These are the activations of a small neural network, seen along a few directions. Each row is one input.
Each table varies a few parts of the input and shows all the possible inputs, shuffled.
Descriptions start from the smaller parts, as in this example, which fits no table here: ring(8) and (point or ring(11) or (values(3) and line(4))).
Shared parts are said once, and a part with two or three values counts as separate values.

Other details of the inputs vary at random and push rows far along two fixed directions, the same in every table; ignore that.

Table:
R1: [-18   2 -17   3  31  55   5 -15 -12  10  13  15  19]
R2: [ -1 -10 -15  15 -15 -23   7  -3   6   7 -12   0 -20]
R3: [-38  10 -35  17  14  33  16 -26  -5 -11  17   5   2]
R4: [ 16  -1   8   6  19 -29  14   0   5  21   2   0  -4]
R5: [11 -7  8  4 -8 18 -4  7 -8  4 -7 15 -6]
R6: [ 15   8   3   5   5 -18  -2   7   1   7  -4 -15   9]
R7: [ -1 -12 -25   5 -16 -19  -3   2   6   2 -23  -8 -30]
R8: [ 14   7   6  11  18 -26   4   0   6  19   1   6 -11]
R9: [  0 -18 -23   0 -11 -36   5   0  12  23 -32 -13 -18]
R10: [ 11   5   8  12   3 -10   2   3   1   1   7  -2 -18]
R11: [ 16  -9  -2  -4  -9  20  -9   9  -6   0 -19   2 -15]
R12: [ -1  12  19   0 -17   1  -4  -6  19 -21   1  13   6]
R13: [ 31  -4  -7   4  -5 -18 -39  -9  25  -2 -17 -13 -22]
R14: [ 13   0   6   6  21 -31  10   2   5  25   3   4  -4]
R15: [ -1  -6 -12  12  -7 -32  14  -6   6  15 -12   9 -11]
R16: [-43   4  77 -44 -95  63  34  55 -53 -86  40  62   9]
R17: [  7  -5   7   1  18 -30   6   7   1  25  -2  -4  -3]
R18: [ 13  -7  43 -33 -46 -38   4  44 -15 -16  -7  -5   7]
R19: [ 22  -5   7   5   4   1   5   0  -1  20 -16  14   1]
R20: [-18  10 -13   5  25  40 -17 -32   9 -18  32   5  19]
R21: [-27  14 -16  -3  36  32   9 -11 -13  -3  18 -24  39]
R22: [  7  -1   2  -4   8 -19  -3   9   4  15  -7 -10 -15]
R23: [ 29  -9   0  -4  -4 -27 -32 -10  29  11 -19 -16  -9]
R24: [ 26  10   4   7  18 -36   7  -2   8  21 -13 -15  16]
R25: [  0 -15 -10   5  -8 -34  25  -6   5  15 -10   3  -4]
R26: [  9   5   6  11   6 -12  -1   5   1   5   7   2 -18]
R27: [ 17  -7   7   6  -8  16  -1   5  -6   5 -10  10  -6]
R28: [-21  22 -14  15  36  36   6 -18  -5  -6  29   3   2]
R29: [-21   9 -23  -1  18  43 -37 -25  14 -15  16  -8   6]
R30: [ 28   2   6  11   7 -32 -27 -15  25  12  -7   8  -3]
R31: [ 13 -14   4 -12  -8  13  -2   9  -4  13 -22   0  -3]
R32: [-4 20 15 -6 -5 -5 25 11  3 -7 -4 -7 23]
R33: [ 33   2   7  13   6 -33 -23 -18  27  12  -9   3  -3]
R34: [  4 -10  48 -29 -50 -21   9  41 -20 -29  10  11 -19]
R35: [  7  -5   9   0  14 -25  10   6  -1  18  -1  -7  -3]
R36: [-11   1 -18   4  32  52   8 -18  -8  11   8   9  19]
R37: [ -7 -21 -14   3  -6 -41  16   0   2  26 -19  -4  -4]
R38: [ 16   2  -7   5  10 -16 -11   7   7  10  -9 -11 -28]
R39: [-21  18 -15   0  37  30  13 -16  -8  -4  24 -14  37]
R40: [-34   6 -40  21   8  37   9 -24  -2 -13  13  -5  -7]
R41: [-23  10 -13   5  26  39 -21 -29   7 -16  33  11  19]
R42: [-33   6   3  -1 -34   6  37   4  -2 -21   0  14  -3]
R43: [ 17 -18   7  -5   4  -3   7   6  -5  29 -21   2   8]
R44: [  8  -2  38 -27 -50 -19  -3  44 -22 -36   2   1  -4]
R45: [ 12 -18   7  -6   6  -3   3   8  -6  32 -20   7   9]
R46: [  9 -14   4 -12  -6  12  -6  11  -5  16 -21   4  -3]
R47: [-46   2 -35   8  16  33  19 -22  -9  -6  23   9  10]
R48: [ 34  -1   2  16  -2 -26 -30 -15  28   6 -10  -6 -13]
R49: [ -5 -20 -11   1 -10 -36  21  -1   1  18 -17  -7  -4]
R50: [ 21   8   4   7   5 -21   1   4   3   7  -7 -20   8]
R51: [ 11  -2  40 -27 -53 -17   0  42 -23 -39   2  -2  -4]
R52: [ 23 -12   6   2   7 -40 -27  -9  23  23 -13  -5   5]
R53: [ 10  -6  37 -18 -46 -17   1  38 -17 -33   8  10 -31]
R54: [-31  14 -17  -4  36  32   5  -8 -14   0  20 -19  39]
R55: [ 15  -5   8   3   3   5   1   2  -4  19 -11  20   1]
R56: [-40  14  74 -34 -76  26  35  50 -40 -79  46  47  -3]
R57: [-13  14 -20  18  20  41 -34 -29  13 -19  23   1   1]
R58: [ 12  -9  -2  -5  -8  20 -13  11  -6   2 -18   6 -15]
R59: [-25   5 -14   2  23  41 -22 -27   5 -16  27  -5  21]
R60: [  0 -12 -23   4 -21 -15   2   2   4  -5 -21 -11 -30]
R61: [ 28  -4  -8   4  -3 -20 -43  -7  26   1 -17  -9 -22]
R62: [-42   0 -46   2   8  38   9 -21  -2  -9   2 -16  -4]
R63: [-27  18 -15  -2  36  33  10 -12 -11  -4  28  -8  38]
R64: [ 20  10   4   4  17 -33   4   1   5  21  -9 -10  16]
R65: [-26  18 -21  -8  25  43   0  -8  -9 -13  12 -29  26]
Each input here is: values(5) and (point or (values(2) and ring(6))).
Changing only the values(5) part turns R21 into R35. The same change can be made to R32. Which row results?
> R56
Change only the values(2) part in R44. List by row number the other rows that result.
> R51
Change only the values(2) part in R58. List by row number the other rows that result.
> R11
List by row number the other rows that have the values(5) part in common with R62.
> R2, R3, R7, R9, R15, R25, R37, R40, R42, R47, R49, R60
Change only the values(5) part in R62. List by row number the other rows that result.
> R23, R31, R34, R65
